These are the activations of a small neural network, seen along a few directions. Each row is one input.
In each table, some parts of the input vary, and every possible input appears once, in random order.
Descriptions start from the smaller parts, as in this example, which fits no table here: one of 2 separate values, together with either a single point or one of 9 places along a line or (one of 6 places along a line, together with one of 8 places around a ring).
Shared parts are said once, and a part with two or three values counts as separate values.
(in the rows, 128 means zero)

Other details of the inputs vary at random and push rows far along two fixed directions, the same in every table; ignore that.

Table:
x1: [101 128 140 104  86 105  88 130  86 131 143 146  65]
x2: [ 93 103 128  91  83 118  86 114  94 103 132 143 109]
x3: [184 166  88 166 138 144 141  93 159  96  94  77 206]
x4: [155 151 122 168 110 148 100  82 134  96  94 121 177]
x5: [145 113 145 138 177 146 176 148 161 170 130 125 160]
x6: [140 160  95 153 105 145 106  73 132  65  82 100 184]
x7: [162 152 119 152 163 147 170 122 164 118 103 108 189]
x8: [ 84 136 125  98  86 124  94 108  90  88 120 143  98]
x9: [106  90 137 103  78 111  58 116 100 117 131 142 108]
x10: [163 118 141 129 180 120 173 171 154 189 155 116 117]
x11: [145 118 113 115 119 117 116 131 126 124 132 116 138]
x12: [ 62 103 135 134 173  92 162 204 151 164 194 174  47]
x13: [114 113 132 123 129 140 131 120 135 123 115 137 153]
x14: [141 138 115 120 114 116 119 127 116 125 132 117 123]
x15: [158 139 148 141 179 136 180 157 152 173 141 121 129]
x16: [154 157  96 148 101 128 104  90 123 102 108 101 155]
x17: [156 153 114 150 109 126 112 104 123 123 120 113 134]
x18: [ 76 105 136  85  93 123 102 121  93 112 134 154  91]
x19: [176 120 124 130 169 117 162 160 154 169 146 106 138]
x20: [127 160 116 161 112 150 118  78 128  71  79 116 173]
x21: [116  97 159 110 149 116 138 163 123 184 161 139  79]
x22: [130 124 117 107 127 121 133 136 124 123 136 122 127]
x23: [112 126 122 100 134 127 146 137 119 124 135 132 112]
x24: [161 144 133 154 162 149 162 127 159 132 110 117 178]
x25: [139 144 112 121 116 125 124 119 125 108 122 112 143]
x26: [ 77 113 147 108  89 131  85 114  97 108 117 164 105]
x27: [146 135 133 128 186 139 201 156 158 158 133 118 145]
x28: [129 103 131 105 129 115 131 144 118 148 150 125 110]
x29: [142 153 121 173 109 153 105  74 131  75  78 121 191]
x30: [159 120 142 136 177 136 167 157 159 171 138 120 146]
x31: [ 72 105 135 130 168 123 183 220 148 163 189 167  37]
x32: [121  98 147 126 136 134 114 134 135 151 131 137 137]
x33: [ 97 125 150 109  91 110  87 129  92 136 142 155  64]
x34: [109 143 136 134  76 122  76  95  90 113 124 147  87]
Each input here is: either one of 2 separate values or (one of 4 places along a line, together with one of 8 places around a ring).
Which of the alternatives is x27?
Answer: one of 4 places along a line, together with one of 8 places around a ring

Table:
x35: [160 164  95 192 136 141 159 102 163 120 117  96 150]
x36: [139 131 115 136 137 139 156 135 161 102 112 137 202]
x37: [175 134 129 116 158 137 136  94 129 144 106  89 191]
x38: [184 113 105 147 134 147 118 161 169 137 120 100 177]
x39: [145 179 140 124 147 126 163 150 115 174 136 126  78]
x40: [135  89 139 119 116 139 134 158 123 158 136 148 114]
x41: [120 118 127 164 153  91 111 151 136 145 172 134 106]
x42: [149 162 155 127 149 136 177 137 106 174 139 138 102]
x43: [ 34 113 138  91  88 126  88 107  94  98 113 164 124]
x44: [167 131 134 168 150 114  95 147 178 123 120 123 175]
x45: [141 159  84 148  60 117  62  57 104  87  97 123 146]
x46: [121  99 148  85  65 117  74 109  84 103 129 141 113]
x47: [108 136 107 139 171 119 192 148 129 121 142 116  81]
x48: [104  77 146 109 126 135 130 142 117 180 128 137  98]
x49: [ 78 118 122  97  78 130  60 135 119  90 135 171  86]
x50: [126 111 142 113 162 140 176 165 152 158 160 168 104]
x51: [121 106 167 140 138 106 119 153 130 151 142 172 107]
x52: [166 173 122 176 139 157 148 125 164 116 102 100 156]
x53: [153 147 105 154 157 148 153 137 156  82  92 100 170]
x54: [ 87 135  96 126 139  97 165 154 137 123 152 131 116]
x55: [166 102  79 164 130 135 117 143 152 137 144  94 172]
x56: [136 112 119 105 123  99 139 144 111 149 173  99  87]
x57: [ 87 127 155 115 152 140 180 156  95 118 140 156  69]
x58: [ 88 121 146 125 167 150 163 125 114 119 117 125 116]
x59: [ 91 144 148 110  80 137  66  69  66 122 102 144 115]
x60: [150 125 140  94 121 113 124 154 123 140 144 103 106]
x61: [141 105 119 132 158 153 134 107 186 132 112 127 197]
x62: [ 99  97 174 132 154 105 122 133 136 170 134 156 103]
x63: [122 151 165 151 149 152 192 145 118 154 143 144  85]
x64: [150 138  82 117  69  98  63  62 107  75 106 105 153]
x65: [149 130 122 105  61 125  56  70  88  68  94 134 174]
x66: [ 76 145 178 134 145 152 163 125  98 167 137 137  66]
x67: [199 160 110 119 140 124 130 123 147 121 108  87 178]
x68: [109 118  98 126 144 123 134 146 149 133 175 138 100]
x69: [ 55 137 120  92  69 111  78 137 106  75 117 163 103]
x70: [178 102 135 114 145 131 133 106 146 144 111  81 193]
The inputs of x50 and x61 match in every part but one. If x40 is changed in the same way as x50 into x61, which row does it become?
Answer: x48
Describe the family of inputs behind these rows.
Answer: one of 4 places along a line, together with either a single point or one of 8 places around a ring
Which other rows agree with x39 in the place on the line of 4? List them by row number.
Answer: x38, x44, x49, x52, x53, x60, x67, x69
Start at x59 and move only the place on the line of 4, one step at a time. The first step leads to x42. Which rows follow, in order?
Answer: x39, x45
Start at x54 and move only the place on the ring of 8, one step at a time. The first step leads to x47. Which rows follow, in order?
Answer: x35, x45, x64, x56, x55, x68
